Each row below holds a small network's activations on one record, seen along a few directions.
Each row is followed by the record's values for the fields VUBAK, NUSOP, DUFOL, RERON, TABA, GEMI.
Not every record has every field; a missing one is written missing.
The largest differences between rows may come from other fields.
In the rows, 500 means zero.
Random noise pushes rows far along 4 fixed directions. That doesn't count. These rows show it; they differ only by the noise:
[363 718 585 470 319 270 455 607 497 580 675 429 518 388 459 456 602 367
 640 814 443 388 818 560]
[346 866 606 426 321 231 480 629 412 578 770 512 514 444 523 421 753 375
 640 833 478 381 837 647]
[680 310 327 534 550 527 437 568 777 302 384 266 371 362 451 393 193 505
 558 499 461 345 655 346]
[688 476 412 475 727 472 681 648 690 400 425 427 262 476 605 388 314 523
 539 551 436 425 641 453]
[280 449 670 643 463 492 644 438 541 833 484 464 336 284 396 652 478 368
 467 571 301 714 566 446]
[292 773 685 512 462 354 669 542 396 763 682 599 366 422 539 536 745 385
 521 687 391 611 671 624]

[661 458 488 530 832 621 814 474 562 504 348 577 143 519 666 445 465 553
 292 244 439 693 343 467] -> {VUBAK: biton, NUSOP: vum, DUFOL: kibu, RERON: missing, TABA: missing, GEMI: missing}
[438 280 383 670 374 712 316 261 562 460 453 407 450 315 331 554 482 494
 374 203 503 603 364 406] -> {VUBAK: gebo, NUSOP: vum, DUFOL: kibu, RERON: missing, TABA: missing, GEMI: missing}
[463 560 428 540 308 705 215 245 368 392 596 514 512 481 445 411 772 560
 310  72 615 609 340 489] -> {VUBAK: vide, NUSOP: kep, DUFOL: sorof, RERON: fuf, TABA: sibaf, GEMI: mip}
[351 711 470 501 342 555 346 416 309 451 774 667 647 544 504 524 860 527
 537 478 636 460 471 691] -> {VUBAK: pusof, NUSOP: bug, DUFOL: niki, RERON: fim, TABA: gatu, GEMI: missing}
[324 665 600 493 177 422 261 398 330 566 670 541 695 491 421 514 777 465
 501 552 564 489 571 581] -> {VUBAK: vide, NUSOP: kep, DUFOL: sorof, RERON: zopu, TABA: sibaf, GEMI: zonak}
[587 432 561 510 565 527 585 431 492 567 310 517 436 568 547 516 427 535
 361 373 454 639 403 417] -> {VUBAK: vide, NUSOP: kep, DUFOL: sorof, RERON: ludev, TABA: sibaf, GEMI: zonak}
[597 644 475 373 478 418 436 524 367 373 508 554 631 700 599 411 600 546
 465 476 620 443 436 548] -> {VUBAK: gebo, NUSOP: kep, DUFOL: niki, RERON: fim, TABA: gatu, GEMI: missing}
[719 510 458 434 706 460 660 621 621 408 372 492 367 572 639 410 364 552
 511 555 455 435 593 481] -> {VUBAK: vide, NUSOP: vum, DUFOL: sorof, RERON: ludev, TABA: sibaf, GEMI: zonak}
[495 640 653 383 502 232 596 693 520 592 454 433 570 536 559 435 429 381
 608 834 422 429 703 479] -> {VUBAK: biton, NUSOP: bug, DUFOL: sorof, RERON: ludev, TABA: sibaf, GEMI: mip}
[725 555 446 379 528 407 439 563 485 314 390 452 561 672 609 335 450 560
 453 446 575 419 482 468] -> {VUBAK: vide, NUSOP: kep, DUFOL: sorof, RERON: ludev, TABA: gatu, GEMI: missing}
[335 714 569 484 175 439 251 372 270 533 685 548 683 511 435 481 833 469
 457 469 580 521 492 603] -> {VUBAK: vide, NUSOP: bug, DUFOL: kibu, RERON: missing, TABA: missing, GEMI: missing}
[446 669 651 489 605 457 718 551 447 668 522 598 299 473 584 492 653 408
 423 508 385 653 542 558] -> {VUBAK: vide, NUSOP: vum, DUFOL: sorof, RERON: zopu, TABA: sibaf, GEMI: mip}
[741 659 604 308 910 296 966 749 494 603 299 591 278 734 790 407 350 543
 463 631 393 572 514 502] -> {VUBAK: lifuz, NUSOP: bug, DUFOL: niki, RERON: rep, TABA: gatu, GEMI: missing}
[350 479 580 620 650 671 750 407 464 765 547 695 324 390 515 674 608 491
 441 418 391 728 382 599] -> {VUBAK: lifuz, NUSOP: vum, DUFOL: niki, RERON: ludev, TABA: gatu, GEMI: missing}
[903 413 300 369 674 482 482 630 652 145 280 368 460 652 628 270 230 615
 474 402 576 319 491 395] -> {VUBAK: vide, NUSOP: bug, DUFOL: kibu, RERON: missing, TABA: missing, GEMI: missing}
[372 629 583 543 498 520 602 492 446 655 629 588 345 377 502 528 663 414
 490 523 415 583 557 593] -> {VUBAK: lifuz, NUSOP: vum, DUFOL: sorof, RERON: ludev, TABA: sibaf, GEMI: mip}
[407 723 582 461 205 297 323 507 436 534 596 402 565 392 433 426 646 348
 518 655 465 429 725 520] -> {VUBAK: vide, NUSOP: vum, DUFOL: niki, RERON: ludev, TABA: gatu, GEMI: missing}
[723 635 524 313 709 291 678 725 496 422 403 556 496 751 715 377 445 569
 535 647 530 400 543 558] -> {VUBAK: lifuz, NUSOP: bug, DUFOL: sorof, RERON: zopu, TABA: sibaf, GEMI: zonak}
[632 449 496 424 678 437 647 685 642 447 401 450 498 575 587 482 254 523
 646 701 449 376 594 436] -> {VUBAK: pusof, NUSOP: bug, DUFOL: sorof, RERON: fim, TABA: sibaf, GEMI: mip}
[464 513 671 488 519 369 630 573 499 705 394 459 452 505 504 555 418 430
 488 644 380 592 556 444] -> {VUBAK: vide, NUSOP: bug, DUFOL: sorof, RERON: figo, TABA: sibaf, GEMI: zonak}
[350 398 421 677 242 646 216 295 578 512 551 347 458 173 265 509 546 399
 422 276 475 539 496 410] -> {VUBAK: lifuz, NUSOP: vum, DUFOL: sorof, RERON: rep, TABA: gatu, GEMI: missing}
[712 407 353 458 700 572 526 518 510 278 429 560 523 731 622 429 452 675
 479 365 640 443 362 511] -> {VUBAK: gebo, NUSOP: kep, DUFOL: sorof, RERON: ludev, TABA: sibaf, GEMI: zonak}
[482 573 475 543 701 625 725 525 493 540 623 688 261 445 594 516 646 510
 460 416 479 569 450 650] -> {VUBAK: lifuz, NUSOP: vum, DUFOL: niki, RERON: zopu, TABA: gatu, GEMI: missing}
[558 412 427 451 217 461 118 471 535 315 458 287 739 480 374 419 386 495
 564 522 570 319 570 393] -> {VUBAK: vide, NUSOP: kep, DUFOL: sorof, RERON: zopu, TABA: sibaf, GEMI: mip}
[316 393 641 560 401 469 518 456 493 682 502 486 576 385 385 664 452 427
 524 633 440 576 505 488] -> {VUBAK: biton, NUSOP: bug, DUFOL: niki, RERON: zopu, TABA: gatu, GEMI: missing}
[468 269 388 641 443 743 343 295 541 462 460 437 494 415 374 579 438 584
 423 223 532 589 323 401] -> {VUBAK: vide, NUSOP: bug, DUFOL: niki, RERON: rep, TABA: gatu, GEMI: missing}
[484 289 520 627 543 752 531 213 431 623 312 560 410 496 462 618 505 555
 217  79 480 834 154 397] -> {VUBAK: gebo, NUSOP: kep, DUFOL: niki, RERON: ludev, TABA: gatu, GEMI: missing}
[595 387 428 483 499 471 427 619 674 381 415 385 609 469 454 491 271 470
 636 674 485 310 630 449] -> {VUBAK: pusof, NUSOP: bug, DUFOL: sorof, RERON: fim, TABA: sibaf, GEMI: zonak}
[546 500 468 512 628 487 645 579 623 539 497 470 306 398 533 476 399 490
 547 553 410 472 615 493] -> {VUBAK: lifuz, NUSOP: vum, DUFOL: niki, RERON: figo, TABA: gatu, GEMI: missing}
[441 599 487 454 486 482 503 518 404 507 621 617 583 555 534 526 629 517
 554 568 559 456 481 627] -> {VUBAK: lifuz, NUSOP: bug, DUFOL: niki, RERON: zopu, TABA: gatu, GEMI: missing}
[481 577 628 382 336 219 437 636 463 571 451 405 748 588 477 503 379 426
 639 841 460 379 660 465] -> {VUBAK: vide, NUSOP: kep, DUFOL: niki, RERON: fim, TABA: gatu, GEMI: missing}
[325 668 563 503 482 403 628 626 455 602 771 633 507 416 500 566 667 423
 671 811 484 395 697 705] -> {VUBAK: lifuz, NUSOP: vum, DUFOL: niki, RERON: zopu, TABA: gatu, GEMI: missing}
[441 696 576 423 435 405 496 512 332 537 615 612 618 636 569 511 694 520
 524 588 552 502 502 612] -> {VUBAK: vide, NUSOP: bug, DUFOL: niki, RERON: fim, TABA: gatu, GEMI: missing}
[302 527 626 533 395 556 477 393 387 673 586 599 570 463 438 591 670 462
 459 431 498 666 421 534] -> {VUBAK: biton, NUSOP: kep, DUFOL: sorof, RERON: fim, TABA: sibaf, GEMI: mip}
[643 514 443 422 554 433 500 612 551 365 464 433 498 571 549 397 404 537
 547 539 519 388 579 472] -> {VUBAK: vide, NUSOP: bug, DUFOL: sorof, RERON: figo, TABA: gatu, GEMI: missing}
[426 514 624 472 270 375 343 460 428 586 429 369 664 489 389 526 467 397
 493 561 446 531 544 406] -> {VUBAK: vide, NUSOP: bug, DUFOL: sorof, RERON: ludev, TABA: sibaf, GEMI: mip}
[536 286 394 558 308 607 207 318 555 423 374 317 589 421 356 501 346 549
 428 276 531 494 390 328] -> {VUBAK: lifuz, NUSOP: kep, DUFOL: niki, RERON: figo, TABA: gatu, GEMI: missing}
[371 468 729 557 593 539 720 348 341 860 344 642 419 559 529 675 583 487
 263 310 391 903 198 478] -> {VUBAK: lifuz, NUSOP: bug, DUFOL: sorof, RERON: fim, TABA: gatu, GEMI: missing}
[322 406 624 603 401 547 500 432 446 694 531 547 584 430 378 682 520 465
 522 552 446 589 457 512] -> {VUBAK: pusof, NUSOP: kep, DUFOL: sorof, RERON: ludev, TABA: sibaf, GEMI: zonak}
[570 307 573 530 621 563 634 456 530 621 243 485 440 541 518 584 305 517
 370 379 413 684 316 379] -> {VUBAK: vide, NUSOP: kep, DUFOL: niki, RERON: zopu, TABA: gatu, GEMI: missing}
[475 624 686 354 501 209 643 710 425 671 472 503 659 643 546 532 391 436
 675 881 403 437 660 525] -> {VUBAK: lifuz, NUSOP: kep, DUFOL: sorof, RERON: ludev, TABA: sibaf, GEMI: mip}
[310 466 607 602 232 587 302 250 297 642 541 539 649 499 360 643 700 497
 371 290 517 678 323 489] -> {VUBAK: vide, NUSOP: kep, DUFOL: sorof, RERON: ludev, TABA: sibaf, GEMI: zonak}
[631 441 345 419 364 413 194 599 606 216 518 287 724 558 438 346 340 555
 677 623 627 206 647 431] -> {VUBAK: vide, NUSOP: kep, DUFOL: sorof, RERON: figo, TABA: sibaf, GEMI: mip}
[432 543 519 509 527 412 600 564 541 521 571 499 427 404 481 498 508 415
 541 640 456 459 638 533] -> {VUBAK: biton, NUSOP: vum, DUFOL: kibu, RERON: missing, TABA: missing, GEMI: missing}
[488 356 545 500 649 498 691 566 514 644 406 565 555 576 507 642 309 534
 569 617 445 553 411 493] -> {VUBAK: lifuz, NUSOP: kep, DUFOL: niki, RERON: fim, TABA: gatu, GEMI: missing}
[418 286 358 698 364 771 267 229 539 423 531 453 454 331 327 582 569 534
 387 177 555 574 365 440] -> {VUBAK: gebo, NUSOP: vum, DUFOL: sorof, RERON: ludev, TABA: sibaf, GEMI: zonak}

Here are new rows. What are their fields?
[501 342 609 547 644 531 694 476 485 680 339 562 473 606 531 651 372 563
 461 499 423 663 374 443] -> {VUBAK: vide, NUSOP: kep, DUFOL: sorof, RERON: ludev, TABA: sibaf, GEMI: zonak}
[679 537 491 376 457 316 435 618 547 370 391 397 602 612 551 373 363 513
 554 656 527 336 658 437] -> {VUBAK: vide, NUSOP: kep, DUFOL: sorof, RERON: ludev, TABA: sibaf, GEMI: zonak}
[461 519 490 556 617 635 589 382 399 544 529 643 407 593 559 557 651 594
 389 297 548 657 319 544] -> {VUBAK: gebo, NUSOP: bug, DUFOL: sorof, RERON: rep, TABA: sibaf, GEMI: zonak}
[580 443 356 504 391 600 272 391 471 286 520 462 605 551 468 431 545 600
 459 314 631 431 409 492] -> {VUBAK: vide, NUSOP: bug, DUFOL: kibu, RERON: missing, TABA: missing, GEMI: missing}
[558 306 346 580 483 532 384 506 719 354 440 298 448 335 391 444 293 471
 548 493 497 391 609 390] -> {VUBAK: gebo, NUSOP: vum, DUFOL: sorof, RERON: figo, TABA: gatu, GEMI: missing}
[769 562 313 415 803 522 673 670 623 238 522 562 328 622 704 351 433 624
 572 502 560 329 571 573] -> {VUBAK: vide, NUSOP: vum, DUFOL: niki, RERON: fim, TABA: gatu, GEMI: missing}
[624 187 325 607 659 770 494 395 643 383 375 445 385 475 467 536 292 644
 438 223 525 555 314 390] -> {VUBAK: vide, NUSOP: bug, DUFOL: niki, RERON: figo, TABA: gatu, GEMI: missing}
[717 673 440 373 692 604 556 503 373 332 510 664 399 745 733 348 677 659
 369 226 616 540 310 580] -> {VUBAK: vide, NUSOP: kep, DUFOL: sorof, RERON: fim, TABA: sibaf, GEMI: mip}
[657 601 410 420 512 471 428 532 547 347 480 432 411 520 570 348 489 521
 480 423 515 411 557 471] -> {VUBAK: lifuz, NUSOP: vum, DUFOL: sorof, RERON: fim, TABA: sibaf, GEMI: mip}
[655 796 543 356 688 464 658 530 292 443 522 727 419 792 777 355 782 605
 333 312 597 609 331 636] -> {VUBAK: vide, NUSOP: kep, DUFOL: sorof, RERON: fim, TABA: gatu, GEMI: missing}
[604 441 390 473 567 624 445 401 446 359 472 556 534 641 561 454 534 626
 440 315 612 523 363 505] -> {VUBAK: gebo, NUSOP: kep, DUFOL: sorof, RERON: ludev, TABA: sibaf, GEMI: mip}
[310 547 566 569 257 518 347 393 421 591 612 499 604 381 387 558 658 426
 499 501 495 532 505 517] -> {VUBAK: pusof, NUSOP: bug, DUFOL: kibu, RERON: missing, TABA: missing, GEMI: missing}
[469 582 519 476 308 478 320 402 357 478 544 509 637 560 474 463 646 522
 442 413 566 514 435 524] -> {VUBAK: vide, NUSOP: kep, DUFOL: kibu, RERON: missing, TABA: missing, GEMI: missing}
[509 296 591 579 695 691 715 337 429 739 267 620 367 585 538 670 407 584
 272 183 408 864 117 419] -> {VUBAK: lifuz, NUSOP: kep, DUFOL: niki, RERON: fim, TABA: gatu, GEMI: missing}
[393 427 551 634 428 626 490 348 523 644 472 481 350 309 411 580 547 434
 368 324 395 683 437 457] -> {VUBAK: vide, NUSOP: vum, DUFOL: niki, RERON: zopu, TABA: gatu, GEMI: missing}
[360 468 617 530 386 369 490 553 506 605 510 464 658 447 406 620 433 393
 618 799 457 427 627 504] -> {VUBAK: pusof, NUSOP: bug, DUFOL: sorof, RERON: ludev, TABA: sibaf, GEMI: zonak}
[212 513 851 555 450 443 691 426 315 981 442 612 561 518 437 747 579 388
 435 588 319 837 375 485] -> {VUBAK: vide, NUSOP: kep, DUFOL: sorof, RERON: fim, TABA: sibaf, GEMI: mip}
[425 362 534 607 588 559 664 504 591 580 514 502 371 352 428 612 400 439
 522 532 408 549 545 489] -> {VUBAK: biton, NUSOP: vum, DUFOL: sorof, RERON: ludev, TABA: gatu, GEMI: missing}
[317 598 630 491 300 409 424 437 350 647 605 569 691 529 454 580 667 463
 531 631 516 548 535 577] -> {VUBAK: vide, NUSOP: kep, DUFOL: niki, RERON: zopu, TABA: gatu, GEMI: missing}
[653 216 403 586 509 674 362 359 587 384 285 394 492 511 444 501 323 613
 368 197 527 557 313 340] -> {VUBAK: vide, NUSOP: kep, DUFOL: sorof, RERON: ludev, TABA: sibaf, GEMI: zonak}
[281 573 473 607 218 541 267 356 465 561 686 444 498 255 320 517 684 393
 483 433 496 513 567 524] -> {VUBAK: lifuz, NUSOP: vum, DUFOL: niki, RERON: rep, TABA: gatu, GEMI: missing}
[627 476 538 351 387 177 412 736 576 420 385 317 774 635 486 450 206 473
 730 939 489 214 755 423] -> {VUBAK: vide, NUSOP: kep, DUFOL: sorof, RERON: ludev, TABA: sibaf, GEMI: zonak}
[202 653 686 530 317 416 512 460 299 785 674 629 619 444 415 635 738 393
 535 653 453 613 497 643] -> {VUBAK: lifuz, NUSOP: bug, DUFOL: kibu, RERON: missing, TABA: missing, GEMI: missing}
